A small network was shown many inputs. Here are its activations along a few directions, one row for each input.
In each table, some parts of the input vary, and every possible input appears once, in random order.
Descriptions start from the smaller parts, as in this example, which fits no table here: one of 8 places around a ring, together with either a single point or one of 11 places around a ring or (one of 2 separate values, together with one of 6 places along a line).
Shared parts are said once, and a part with two or three values counts as separate values.
(in the rows, 128 means zero)

Other details of the inputs vary at random and push rows far along two fixed directions, the same in every table; ignore that.
These rows show it; all are for the same input, with only those details redrawn:
[157 121  66 168  68 141 110 184 155  86 177  64 111  95]
[154  98 188 157 153  75 140 157 127 106 133  88 129 128]
[147 118 143 157 146 109 138 141 119  97 170 137 125 144]
[141 141 105 154 150 142 144 114 103  94 210 199 122 170]
[155 124  68 167  77 142 114 176 150  87 182  83 112 104]
[144 137 112 155 148 135 143 118 106  95 203 185 123 164]
[150  99 192 154 161  76 142 151 123 105 137 104 130 134]

Rows:
row 1: [111 178 154 142 167 131 129 119 124 150 129 143 132 139]
row 2: [ 87 149 155 114 143 114 151 144 122 154 138 130 160 130]
row 3: [144 134  45  78  73 151  74 137 148 115 102  70 108  79]
row 4: [105 128  92  92 154 178 104  55 133 127 149 188 106 161]
row 5: [142 110 101 134  52 185  95 156 186 120 148  89 134 101]
row 6: [108 158 101  99 135 191  94  90  94 131 163 165 127 155]
row 7: [140 103 133  94 149 128 131 107 114 183 128 164 114 122]
row 8: [149 147  78 150  70 185 113 165 150  97 118  78  70  89]
row 9: [139  98 170 174 142  64 152 131 101 130 106 116 106 124]
row 10: [107 137 193 131 148  77 120 129 114 115 103  86  95 145]
row 11: [166 116 131  69 132 123 122 131 140 133 126 159 142 118]
row 12: [104 200  97 107 125 135 112  79  92 114 149 190 137 165]
row 13: [144  92 190 136 115 101 148 139 108 142  90 124  90 122]
row 14: [115 154 120 144 141 197 129  83 135 125 129 189 119 153]
row 15: [107 165  73 123 143 132 160 102  89 105 154 213 176 140]
row 16: [116 130 181 143 130 116 128 120 161 139 149 139 150 151]
row 17: [145  68 198  97 153 107 122 132 179 148 103 104 136 118]
row 18: [132  92 177  85 169  96 117 122 121 121  87  92  76 129]
row 19: [102  92 137  90 152 140 150 113 158 142 108 150 135 122]
row 20: [141 113 178  97 190 119 123 130 142 163  79  99 119 104]
row 21: [126 106 200 110 143 106 116 129 107 111  83  82  93 136]
row 22: [147  96 133 109 137 118 149 114 113 146 124 174  70 132]
row 23: [123  81 170  84 161  99 164 152 134 126  92 117 101 112]
row 24: [110 166 104 141 115 141 132 104 102 171 177 193 128 150]
row 25: [149 136 190 116 142 108 127 137 124 129  41 110 140 104]
row 26: [120 146  85 159 145 141 134  87  79 157 185 206 143 150]
row 27: [123 142  72  63 130 155 151 108 118 126 133 206 142 121]
row 28: [ 90 187 108 116 147 153 104  85  96 137 179 171 131 171]
row 29: [ 95 128 137 157 167 119 107  73 120 112 127 134 145 156]
row 30: [162 140  61 145  67 128 101 168 149 101 151  88 164  86]
row 31: [132  81 150 111 171  95 154 138 107 173  90  65 165 194]
row 32: [126 141 105 122 118 179 130  93  87 169 168 213 125 151]
row 33: [ 98  87 191 117 127 123 146 142 154 137  75  98 155 112]
row 34: [132 128 197 124 168 133 122 138 127 153  77  98 134 114]
row 35: [154 133  71 125  27 150 108 151 129 139 101 108 124  77]
row 36: [ 97 142 116 120 130 187 101  65 119 119 143 178 122 170]
row 37: [128 130 180 162 193  91 125 136 120 140  89  81 151 109]
row 38: [ 94 148  87 132 162 148 149 116  97 129 181 180 170 140]
row 39: [141 158 155 115 117 100 130 138 131 129 139 154 161 136]
row 40: [142 111 222 138 133  66 139 172 146 124 120  79 116 128]
row 41: [135  67 165 117 123 103 129 114 159 171  78 108 111 103]
row 42: [129 123  59  83 100 169  67 141 150 137 135  60 103  87]
row 43: [102 151  66 141  58 143 142 184 152 102 152  86 102 102]
row 44: [159  95 161  87 129  78 137 120 120 165  63 135 125  98]
row 45: [105 140 136 135 183 114 103  95  90 129 143 125 151 147]
row 46: [127 107 158 162 152 116 127 114 148 120 152 138 166 143]
row 47: [167  67 205  92 154  86 135 165 154 129 104  87  99 112]
row 48: [153  93 212 117 135 113 137 160 130 118 119 112 114 131]
row 49: [141 117  98 100 145 107 164 111  91 140  98 143 168 209]
row 50: [110 118 151 110 136 144 165 138 108 110 127 165 113 141]
row 51: [102 123 153  95 149 153 147 133 109 148 131 155 158 131]
row 52: [136 197  63 147  64 145 107 153 154 115 111  90 126  87]
row 53: [123 144  92 116 162 190 131  71 148 133 138 201 102 147]
row 54: [109 164  91 180 167 166 135  71 125 112 153 192 136 156]
row 55: [144  98  29 140  79 147 142 172 131 118 128  47 101 170]
row 56: [149 126  60 154  76 152  86 184 159 122 183  56 154  81]
row 57: [158 120  76 168  73 136 113 183 155  87 173  58 111  95]
row 58: [152 133  43 163  41 112 107 158 132 124 112  79 140  65]
row 59: [148 127  92  77 144 179 114 118 137 150 198 186 131 137]
row 60: [ 71 164 103 134 125 158 157  96 136 128 168 201 148 161]
row 61: [134 168  84 171  69 144 116 176 164 103 123  53  75  91]
row 62: [134 191  78 151 158 144 137  86  94 104 138 206 148 142]
row 63: [104 144 177 107 130  69 156 149 125 134  80 123 170 112]
row 64: [ 88 129 183 140 131  95 100 111 153 133  92  74 132 135]
row 65: [153 154 115  97 110 167 125 115 111 120 161 210 154 150]
row 66: [124  84 193 142 113 113 133 114 137 163  78 121 128 122]
row 67: [117 133 148  86 125 127 154 133 108 126  92 166 166 121]
row 68: [114 111 133 180 138 109 140  86 118 145 130 165 141 141]
row 69: [132 137 178 133 108  57 139 130 113 159  77 130 142 114]
row 70: [124  95  26 146  72 166 129 142 159 138 124  53 140 170]
row 71: [158 130  46 126  86 179 108 166 172 105 120  72  52  73]
row 72: [119 154 125 126 161  96 110  88  85 104 113 146 157 143]
row 73: [137 129 173 176 179  88 147 135 119 103  94 100 106 125]
row 74: [124 145 172 121 146 118 123 138 130 154 175 146 157 149]
row 75: [114 134 136 149 171 104 122 101  89  91 138 134 106 159]
row 76: [121 171 100  90 125 169 107  76  83 111 133 198 135 159]
row 77: [119 114  49  82  93 175 117 170 162 144 144  87 126  74]
row 78: [ 83 140  86 152 151 154 157  88 119 113 170 199 164 154]
row 79: [111 104 169 148 165  77 169 150 111 104 109 108 134 124]
row 80: [134 136  82 168  31 120 122 173 147 130 135  69  76  90]
row 81: [106 144 193 163 151 104 132 119 163 140  81 100 130 128]
row 82: [152 147 126  88 164 132 133 104 125 134  85 169 120 117]
row 83: [149  89 225 104 144 110 114 167 142 157 106  76 158 111]
row 84: [110 109 187 163 106  78 134 123 152 166  89 101 129 120]
What is each input in this table made of?
Answer: one of 4 separate values, together with either a single point or (one of 4 places along a line, together with one of 5 separate values)
Changing only the choice among 4 separate values turns row 3 into row 18. The same change can be made to row 69. Which row results?
Answer: row 80
Changing only the choice among 4 separate values turns row 29 into row 72. The same change can be made to row 17. Which row results?
Answer: row 11
Which other rows does row 37 become when the place on the line of 4 takes its other values? List them by row number.
Answer: row 1, row 20, row 34
Which other rows does row 63 become when the choice among 4 separate values takes its other values? List them by row number.
Answer: row 2, row 43, row 60
Which other rows does row 18 become when the place on the line of 4 takes its other values? List them by row number.
Answer: row 10, row 21, row 75
Which other rows does row 56 become when the choice among 5 separate values takes its other values? List them by row number.
Answer: row 26, row 37, row 38, row 45
